These are the activations of a small neural network, seen along a few directions. Each row is one input.
In each table, some parts of the input vary, and every possible input appears once, in random order.
A made-up example of a description, with smaller parts first: one of 2 separate values, together with either a single point or one of 11 places around a ring or (one of 6 places along a line, together with one of 8 places around a ring).
Shared parts are said once, and a part with two or three values counts as separate values.

Other details of the inputs vary at random and push rows far along two fixed directions, the same in every table; ignore that.

Rows:
row 1: [-24 -17  11  -4 -33 -18  19   9  -7 -29   6 -30 -33]
row 2: [-25  -4  32 -14 -15  -2  35  19  28   5  37 -16 -32]
row 3: [-26 -36   9 -15 -29 -28  -1  -3  -4  -5  13 -16 -23]
row 4: [ 25  49 -31  -3  49  26 -13 -24  26 -34 -24 -12  17]
row 5: [-13 -14  18  -3 -18  -3  35  20 -34  -8  14 -31 -23]
row 6: [-18 -11  17  22 -27  -3  21  -2 -27 -18  -4 -21 -36]
row 7: [ -8  10  -1   0  -1  32  46  13  20   4  22 -34 -31]
row 8: [-23 -21  21  -9 -18  -1  20  10  43  12  35 -22 -29]
row 9: [ -8 -19  18  -5  -8  -2  11 -22  28   2  21  -8 -29]
row 10: [ -6 -25  -2 -29 -78  -2  42   3 -21 -25   5 -17   4]
row 11: [  9  52 -40  -6  39   9  -8   7 -24 -33 -22 -36  41]
row 12: [ 23 -14  17  -7  14 -34 -51 -10  25  25 -13  86  18]
row 13: [ 12  61 -35  -1  40  27  -9 -19  35 -45 -15 -29  15]
row 14: [ 31  58 -26  -6  61  30  -6  -9  13 -10 -16 -11  35]
row 15: [  0  41 -51  37  29  27 -14  -9 -26 -28 -38 -20  40]
row 16: [ -3 -27   5 -10 -21  -2  17  28 -25   8  12 -15 -20]
row 17: [ 15  73 -22  20  47  41  12  -9   2 -17 -14 -23  24]
row 18: [ 20 -42  -1 -25   9 -40 -49 -14 -13  18 -17  35  21]
row 19: [-20 -14   6  27 -21  11  22   6 -25  -7   4 -38 -21]
row 20: [ -1  -9  31   7 -12  -5   4  -6  18   4  10  17 -30]
row 21: [ 28  61 -34  16  47  45   2  -3   8   3 -13 -10  25]
row 22: [-18   0 -13  -3 -22   8  29  25 -18 -14  15 -44 -17]
row 23: [ 16 -19  10  -7  14 -34 -52 -24  24  34  -6  79  23]
row 24: [  6  51 -44  31  22  17 -20 -16 -28 -44 -48  -9  26]
row 25: [ 31 -41   8 -32   8 -48 -49   0 -15  14 -23  51  17]
row 26: [-22   3  14  24 -17  23  35  16  13  18  22   8 -27]
row 27: [ -9 -17  27   8 -13  -4   7 -25  19  13  20   9 -27]
row 28: [ -5 -39   4  -5 -15 -15   4   8 -13   9   5 -15 -10]
row 29: [ 23  -3  23 -10  22 -27 -39  10  13  45  -2  84  31]
row 30: [ -4  42 -48  31  22  15 -18 -31 -27 -35 -38 -16  29]
row 31: [ 13 -11  11  -5  13 -30 -41  16 -34  24 -18  60  37]
row 32: [-34   5  11  40 -23  24  36   0  20  -1  21 -19 -31]
row 33: [  4 -22  18 -40 -63   0  29  -7  24   4   7  17  11]
row 34: [-15 -19  16 -19  -8 -14  -9 -15  42   6  24   3 -18]
row 35: [-11  -2   8 -15  -7  10  22  22  32  18  31 -10 -21]
row 36: [ 21 -28   1 -10   9 -34 -51 -17 -24  22 -22  42  23]
row 37: [ 29 -27  22 -20  14 -36 -44  18 -38  37 -13  57  30]
row 38: [-26 -12  -8   5 -26  -1  24  10  -7 -17  13 -52 -15]
row 39: [-11 -18  28  14 -13   8  23  -2  21  24  24  -5 -27]
row 40: [-18 -13   8  20 -29  16  33  24 -36  -1  11 -29 -29]
row 41: [ 19 -31   4  -7   4 -26 -48  25 -29  38 -14  72  32]
row 42: [ 21  48 -41   8  53  39  -3 -18  23 -15 -13 -34  29]
Each input here is: one of 2 separate values, together with either a single point or (one of 4 places along a line, together with one of 5 places around a ring).
Changing only the choice among 2 separate values turns row 3 into row 34. The same change can be made to row 40. Which row results? -> row 21
Changing only the choice among 2 separate values turns row 37 into row 17. The same change can be made to row 41. Which row results? -> row 26
Which other rows does row 5 become when the place on the line of 4 takes its other values? List them by row number. -> row 11, row 31, row 37

Rows:
row 43: [ 40  -9 -38 -23  40 -28 -58 -17 -15  -4 -42  10  56]
row 44: [-21  -5  14   0 -28  11  42  -7  42  -1  31   6 -28]
row 45: [-18  50 -15  52  -1  63  70  13 -19 -26   3 -67 -24]
row 46: [-18 -69  42 -40 -72 -29  21  30 -15  36  33  15 -33]
row 47: [-16  82 -31  17  35  57  36  -9  27 -45  12 -91  -3]
row 48: [-38 -22  42  41 -60   7  48  18 -10  10  29   1 -42]
row 49: [ 33   0  -1 -19  36 -20 -57 -28  40  13 -19  61  25]
row 50: [ 19 -21  22   7   9 -43 -58  -8 -23  36 -18  83  15]
row 51: [-45 -31  29  33 -24  -4  27   7 -25   9  21 -16 -58]
row 52: [ 27 -15 -11 -35 -10 -26 -46  -1 -11   7 -32  49  55]
row 53: [ 18  55 -57   6  31  19 -27 -32 -26 -59 -50 -28  56]
row 54: [  5  21   8 -12   7  31  40  -3  35   4  20 -21  -9]
row 55: [-36 -64  61   9 -35 -23  31  48 -15  31  42  11 -61]
row 56: [ 45 -32 -16 -57  25 -51 -58  21 -14  23 -13  43  43]
row 57: [  4  59 -48  21  46  36 -12 -33  29 -35 -16 -55   9]
What do these inputs look like to the network? -> one of 3 separate values, together with one of 5 places around a ring
Changing only the choice among 3 separate values turns row 46 into row 54. The same change can be made to row 53. Which row results? -> row 49
Which other rows does row 47 become when the choice among 3 separate values takes its other values? List them by row number. -> row 55, row 56
Which other rows does row 48 become when the choice among 3 separate values takes its other values? List them by row number. -> row 44, row 52
